Each row below is a small network's average activation on inputs in which a field has the value named, seen along a few directions.
Values that are neighbours, or in one group, have similar rows; names and order tell nothing.

Field TEVOG:
rel: [ 11.0  48.8  17.1 -32.4  60.2 -59.8  34.2 -33.5 -38.2 -22.3  45.9   9.8
 -27.3  35.0  28.9  59.2 -41.2]
lupek: [-19.0 -40.5  18.0  79.8 -53.6   0.7  -2.9  -2.9   5.5  23.8 -32.8 -55.7
   5.9  13.0 -37.1   9.7   9.9]
semaf: [ -1.0  -5.3  -9.0  -8.1 -16.2  10.2 -17.3  18.2 -30.0  -1.5  -4.0   9.6
   3.2 -36.2  19.7 -75.9  39.6]
vit: [ 32.1  35.8  44.9 -68.4  15.1 -57.6  25.5   9.0 -27.8 -17.4 -26.1  -8.4
 -13.0 -13.1  16.9  -1.4 -37.6]
risok: [ -8.8  -1.4  11.9 -22.5  51.1 -22.3  21.3 -52.0  -6.1  24.2  71.1  -4.5
  18.3 -36.4  18.7  37.7 -17.0]
lapu: [  3.8 -17.8 -11.5  12.8 -20.6  30.7  -1.8  23.5  45.8  61.5 -10.3  10.4
  13.7  68.9 -75.9  43.2   9.6]
rek: [-19.2 -13.3 -28.0  44.2 -19.7  42.3  -9.5  31.6  36.4 -27.3 -17.4  27.1
  13.7  15.5 -15.8   1.7 -14.3]
barek: [ 34.0   9.5   1.7 -34.4  -4.5 -14.8  -3.6  -3.3   2.2 -13.1  14.2   9.9
   1.6 -37.3  49.9 -49.5   0.6]
mozi: [ -6.4  20.3 -10.2  -5.8  27.2  62.1 -17.6 -11.5  10.0 -10.2  19.9   8.0
  -7.6  -6.6  -3.9   2.8  14.0]
nef: [-26.5 -36.2 -34.9  34.6 -39.0   8.5 -28.2  20.8   2.2 -17.8 -60.5  -6.1
  -8.6  -2.8  -1.4 -27.4  36.4]
Each value of TEVOG is a pair of two hidden parts, and every pair occurs once (2 first parts, 5 second parts).
rek and lapu share the first part; rek and nef share the second. Which value has the first part of nef and the second part of lapu?
Answer: lupek
mozi and risok share the first part; mozi and semaf share the second. Which value has the first part of semaf and the second part of risok?
Answer: barek

Field LEZI:
sadi: [ 19.8   6.7  52.4 -24.7  12.0 -48.9  27.8 -16.2  -6.0  14.3 -14.7 -35.7
  -8.2  17.2 -21.5  47.6 -39.0]
maf: [  7.6  11.3  23.7 -23.2   5.1 -55.0  38.5 -14.5  -4.0   6.4   0.9  13.6
  -1.9  50.8 -14.7  55.9 -43.5]
guzu: [ 19.7   6.0  -0.5 -19.8   7.6 -35.2 -26.3  30.3 -34.5 -74.8 -20.8 -17.5
 -10.0 -34.1  41.1 -46.4 -12.4]
suno: [ -7.0 -28.9 -10.0  57.8 -14.0  31.8   2.9  13.2   6.7  -9.6   2.3 -30.9
   7.4  -3.1 -18.2 -10.0   0.5]
fato: [-19.5   3.0 -13.2 -10.2  26.4   1.9  11.8 -33.8 -31.0  28.8  48.3   2.4
   1.6 -17.7  11.6   1.8  30.0]
kan: [-25.9  -5.0  -7.1  28.1 -13.2   1.2 -13.1 -18.0  10.2  17.7   5.3  -3.2
  10.7 -26.3  15.5   7.7  13.9]
kub: [-33.2 -32.3  -7.1  54.6 -61.7  51.4 -23.9  35.5  12.7   6.6 -53.4 -15.3
  21.1  13.8 -61.4 -14.8  22.9]
falur: [ -6.9  -8.2  -0.5  -9.5   0.7 -11.2 -11.3 -23.8  -3.8 -33.5 -22.7   4.9
 -16.4 -41.0  48.7 -30.9   8.2]
kina: [ 51.0  20.8  28.3 -54.9 -18.3 -39.7  11.9   6.5 -19.9   5.8  -3.0  19.1
  -8.4 -34.2  55.1 -83.9   6.4]
luvos: [ 13.1  11.7 -17.4 -12.6  41.9  53.2   1.6 -25.5  35.9   8.2  63.1  19.4
   5.4  -6.4   8.2  16.4  -3.4]
duvor: [ -6.1 -42.8 -34.9  38.8 -51.9  41.8 -41.4  46.6  40.1  18.8 -71.1 -18.0
  -1.2  37.2 -57.3  -5.8  41.9]
fulo: [-13.4  56.1 -35.8 -41.1  55.4  61.5   1.2  -1.3   4.7  -6.4  38.7  54.8
 -10.3  23.8  -5.7  34.5   6.2]
gutet: [  0.6   1.5  22.0  16.8  10.1 -52.9  20.2   0.9 -11.2  17.7  27.1   6.2
  10.2  20.0  -1.4  27.9 -31.7]
LEZI is arranged as a star with 4 arms.
Which values are neighbours of maf? Give them in the order they are listed.
Answer: sadi, gutet
Which values are neighbours of duvor? Give them in the order they are listed.
Answer: kub
Which values are neighbours of fulo? Give them in the order they are listed.
Answer: luvos

Field DAGIZ:
kelal: [-41.6 -39.3 -50.2  25.3   6.4  54.6 -39.7   5.1   3.1  -0.7 -16.2   8.8
  -4.5  11.7 -31.1 -13.6  46.8]
mib: [  7.2  -1.6  -5.6  10.4  15.5   4.5  23.2  19.2  25.4   4.2   2.1  40.3
   9.0  76.6 -30.0  52.2 -27.8]
vamu: [-23.0  49.9  -0.5 -12.5  60.0  16.3  21.0  -4.8 -42.0 -24.7  38.8  17.3
 -11.8   0.0   6.7  24.1 -18.1]
saf: [-12.2   4.3   0.6  17.6  44.8  61.2 -23.6 -34.5  38.2  22.1  63.0   5.9
  11.3  -9.2 -14.6  46.6   7.9]
zon: [-35.0  14.3 -28.4  21.6 -17.0  31.7 -14.9  26.3  14.9 -31.1 -34.7  15.9
  -6.5 -59.5  27.2 -31.8   3.4]
disu: [  5.9 -28.7   0.9  17.3 -42.1  48.4   4.4  28.5  36.3  15.0 -12.8  14.2
   9.6  22.4 -60.3 -27.6  -3.9]
gol: [  7.7 -11.7   8.5  32.0  -3.0  -4.8  19.1 -23.3  14.4  26.1  34.7 -42.4
   5.2  25.5 -30.1  60.9  -8.3]
savu: [ 28.0   1.8   1.9   2.0 -31.5   3.9 -22.1  24.4   1.8   8.8 -37.2   7.4
 -20.1   1.9  20.5 -60.7  39.4]
gaka: [ 14.5  13.9 -28.7 -49.3  14.8  14.0   5.2 -24.7  -5.0  -6.8  46.2  14.4
  10.1 -59.7  57.6 -42.2  20.1]
sudel: [ 22.1  47.5  29.6 -73.8  35.0 -11.0  14.3  12.7  -2.8  18.5  -2.0   8.5
   7.3   9.4 -17.9  41.9 -23.7]
pekav: [-26.3 -28.1  -2.3  53.5 -63.4 -13.3 -15.1   1.1  -9.7  17.5 -39.8 -29.7
  15.6  33.7 -29.5   8.3  19.9]
kuvos: [ -4.7 -44.3  14.4  23.7 -31.6 -28.8   1.8  21.7 -12.7 -27.4 -61.6 -33.5
  25.6 -21.6   8.4 -22.2  -8.4]
tama: [ 14.8 -13.2  16.2  -8.7  -0.7 -80.4  23.7  11.8 -40.6  25.7  29.3  -0.2
  20.7 -31.7  34.7 -41.1  -8.4]
ruset: [ 45.6  34.5   8.4 -52.9  -7.3 -31.2 -29.3  -6.0  -4.1 -53.7 -18.5  -7.5
 -35.8  -4.5  43.2 -40.0 -18.8]
fofe: [ -3.1   0.6  35.2  -6.1  20.0 -65.1  32.0 -57.4 -17.2   6.4   8.6 -19.3
 -35.9   5.0  15.1  45.3 -20.2]
Each value of DAGIZ is a pair of two hidden parts, and every pair occurs once (5 first parts, 3 second parts).
mib and gol share the first part; mib and savu share the second. Which value has the first part of savu and the second part of gol?
Answer: kuvos
disu and kelal share the first part; disu and sudel share the second. Which value has the first part of sudel and the second part of kelal?
Answer: vamu
